Each row below holds a small network's activations on one input, seen along a few directions.
Each table varies a few parts of the input and shows all the possible inputs, shuffled.
Descriptions start from the smaller parts, as in this example, which fits no table here: one of 4 places along a line, together with either a single point or one of 9 places around a ring or (one of 2 separate values, together with one of 5 places around a ring).
Shared parts are said once, and a part with two or three values counts as separate values.
In the rows, 128 means zero.

Other details of the inputs vary at random and push rows far along two fixed directions, the same in every table; ignore that.

Rows:
r1: [125 122 125 129 129 127 146 123 103 133 124 128 127 121 124 128]
r2: [130 137 125 128 119 124 122 121 146 141 122 139 136 109 131 136]
r3: [115 109 122 154 160 103 171 127 128 109 137 104  84 165  95  77]
r4: [137 140 122 121 121 135 124 127 152 120 126 131 140 116 141 137]
r5: [112 121 132 107 136 143 147 136  75 126 123 124 114 124 123 128]
r6: [119 130 133 116 129 128 104 112 148 130 142 140 139 122 126 140]
r7: [137 141 121 122 119 135 122 126 150 120 127 129 140 115 141 135]
r8: [134 145 116 124 115 121 102 141 141 131 122 127 136 124 130 137]
r9: [141 134 138 135 121 135 111 129 146 138 126 141 135 119 141 129]
r10: [135 139 126 118 120 133 124 128 154 122 124 132 138 117 142 136]
r11: [125 130 131 126 119 120  96 126 144 127 133 131 146 132 125 147]
r12: [133 138 121 131 119 125 122 118 144 139 124 139 138 107 129 137]
r13: [125 145 127 119 125 131 115 126 148 129 125 140 132 112 128 131]
r14: [134 119 142 136 130 134 134 134 119 136 128 131 123 134 134 120]
r15: [125 132 123 133 128 115 127 145 126 126 125 120 126 143 122 124]
r16: [127 146 123 123 125 133 115 125 146 127 127 140 134 110 127 132]
r17: [134 138 128 117 117 133 126 130 155 125 126 132 138 119 141 136]
r18: [145 134 133 137 119 138 111 126 143 136 129 141 137 118 140 129]
r19: [126 110 121 135 145 121 165 131 115 110 131 101 101 151 121 104]
r20: [113 106 119 155 164 109 178 126 102 103 138  99  83 164  95  78]
r21: [126 125 133 125 123 124 109 103 146 142 136 137 141 122 126 147]
r22: [135 148 116 129 116 122 104 139 139 126 123 129 142 125 130 136]
r23: [ 98  90 157  82 134 165 161 135  11 123 127 121 136 140 142 163]
r24: [132 112 142 126 130 145 138 136  87 136 124 127 120 131 136 127]
r25: [108  86 163  99 139 165 142 131  25 139 129 127 137 141 139 153]
r26: [134 121  99 191 157  69 146 128 194 102 143  93  85 184  88  62]
r27: [122 123 129 131 127 121 144 125 122 138 124 129 123 124 123 126]
r28: [133 135 120 126 116 125 119 119 145 144 123 136 132 106 129 136]
r29: [135 147 117 129 118 122 105 140 140 126 123 131 142 125 130 139]
r30: [144 134 134 137 121 138 111 127 144 136 128 142 136 119 140 130]
Each input here is: one of 5 separate values, together with either a single point or one of 5 places along a line.
Question: Changing only the choice among 5 separate values turns r20 into r7. The same change can be made to r5. Which row results?
Answer: r19
Question: List by row number the other rows that have the choice among 5 separate values in common with r9.
Answer: r14, r18, r24, r25, r30
Question: Which other rows does r15 become when the choice among 5 separate values takes its other values? List them by row number.
Answer: r3, r14, r17, r27

Rows:
r31: [124 124 132 113 139 146 178 163  36 120 104 120 117 124 135 124]
r32: [117 103 132 149 144 120 148  97 146 131 143 124 108 140 108 101]
r33: [130 130 128 131 120 113  88  93 213 148 146 149 144 117 123 137]
r34: [129 100 137 169 150 106 125 106 155 124 153 121 113 171 107 103]
r35: [150 157  90 141  93 100 107 128 206 118 117 123 150 112 133 145]
r36: [138 138 126 139 123 130  96  90 213 138 140 150 140 107 130 130]
r37: [115 127 128 103 134 145 182 171  47 107 109 106 113 141 134 122]
r38: [111 134 128 107 132 136 169 153  52 120 108 117 117 121 122 127]
r39: [124  99 138 170 142 103 123 107 152 131 153 123 114 167 102 101]
r40: [114 100 132 149 147 107 136 100 157 124 152 121 113 151 102 104]
r41: [118 102 129 151 155 108 135  98 165 116 152 119 111 155 106 104]
r42: [145 135 133 134 119 132  94  96 217 133 139 143 137 114 138 130]
r43: [123 122 135 112 137 149 181 170  30 119 106 116 116 127 138 125]
r44: [140 178 102 135 109 108 106 131 206 133 116 140 129  97 126 125]
r45: [139 172  96 130 111 110  89 133 204 113 129 132 142 115 130 129]
r46: [123  94 135 150 156 105 139 103 167 108 151 108 102 170 111  96]
r47: [116 122 126 122 135 127 139 157  52 124 114 110 122 141 114 129]
r48: [127  98 135 152 140 125 152 103 120 135 141 126 107 137 118  99]
r49: [126  95 136 169 146  97 129 106 152 138 151 121 108 173 102 100]
r50: [134 172 125  90  88 147  62 153 121 157 103 157 174  78 151 190]
r51: [136 174  97 127 111 102  91 130 203 126 128 134 133 107 119 133]
r52: [117 115 127 117 136 135 151 175  50 112 114  98 117 161 129 122]
r53: [114 122 136 106 135 141 182 166  18 133  98 120 109 116 134 133]
r54: [118 120 125 123 138 133 144 163  51 116 116 106 122 151 125 127]
r55: [120  98 131 156 155 105 136  99 167 113 155 115 106 160 108 100]
r56: [146 177 101 136 113 117 105 129 206 121 118 141 139 103 130 122]
r57: [151 171 107 145 108 109 104 134 202 134 113 143 135  92 132 115]
r58: [120 123 123 123 140 131 142 156  57 118 115 111 124 147 120 127]
r59: [125 102 131 155 151 121 149  99 154 119 147 117 102 149 114  98]
r60: [154 166 169  46  61 214  43 124 120 177 110 197 214  30 205 235]
r61: [118  99 131 146 148 117 155  98 141 138 141 121 102 146 109 102]
r62: [136  97 136 158 147 129 154 106 127 124 147 119 100 145 123  97]
r63: [137  98 125 166 149  94 147  94 170 127 151 102 121 166 118 108]
r64: [124 119 137 104 134 154 189 182  28 115 105 109 114 134 142 123]
r65: [121 127 175  72  96 186  76 133  56 161 122 170 188  94 173 212]
r66: [129 135 160  68  88 188  92 118  73 181 111 180 180  60 177 202]
r67: [147 130 143 145 115 121  69 108 208 137 146 144 146 140 138 135]
r68: [137 173  98 129 110 105  89 127 201 120 129 134 141 108 117 129]
r69: [114 130 127 109 137 143 175 160  49 111 110 112 116 133 131 125]
r70: [125 173 122  71  98 159  90 148 100 131 109 153 174  81 154 186]
r71: [110 124 119 103 136 131 164 165  59  98 120 100 114 153 128 122]
r72: [134  99 134 155 149 129 153 104 125 127 143 124 104 142 120 100]
Question: What is each input in this table made of?
Answer: one of 2 separate values, together with either a single point or (one of 4 places along a line, together with one of 5 places along a line)
Question: Changing only the choice among 2 separate values turns r45 into r55. The same change can be made to r37. Which row results?
Answer: r42
Question: Changing only the choice among 2 separate values turns r40 into r68. The same change can be made to r67. Which row results?
Answer: r52
Question: Which other rows does r41 become when the choice among 2 separate values takes its other values? List them by row number.
Answer: r70
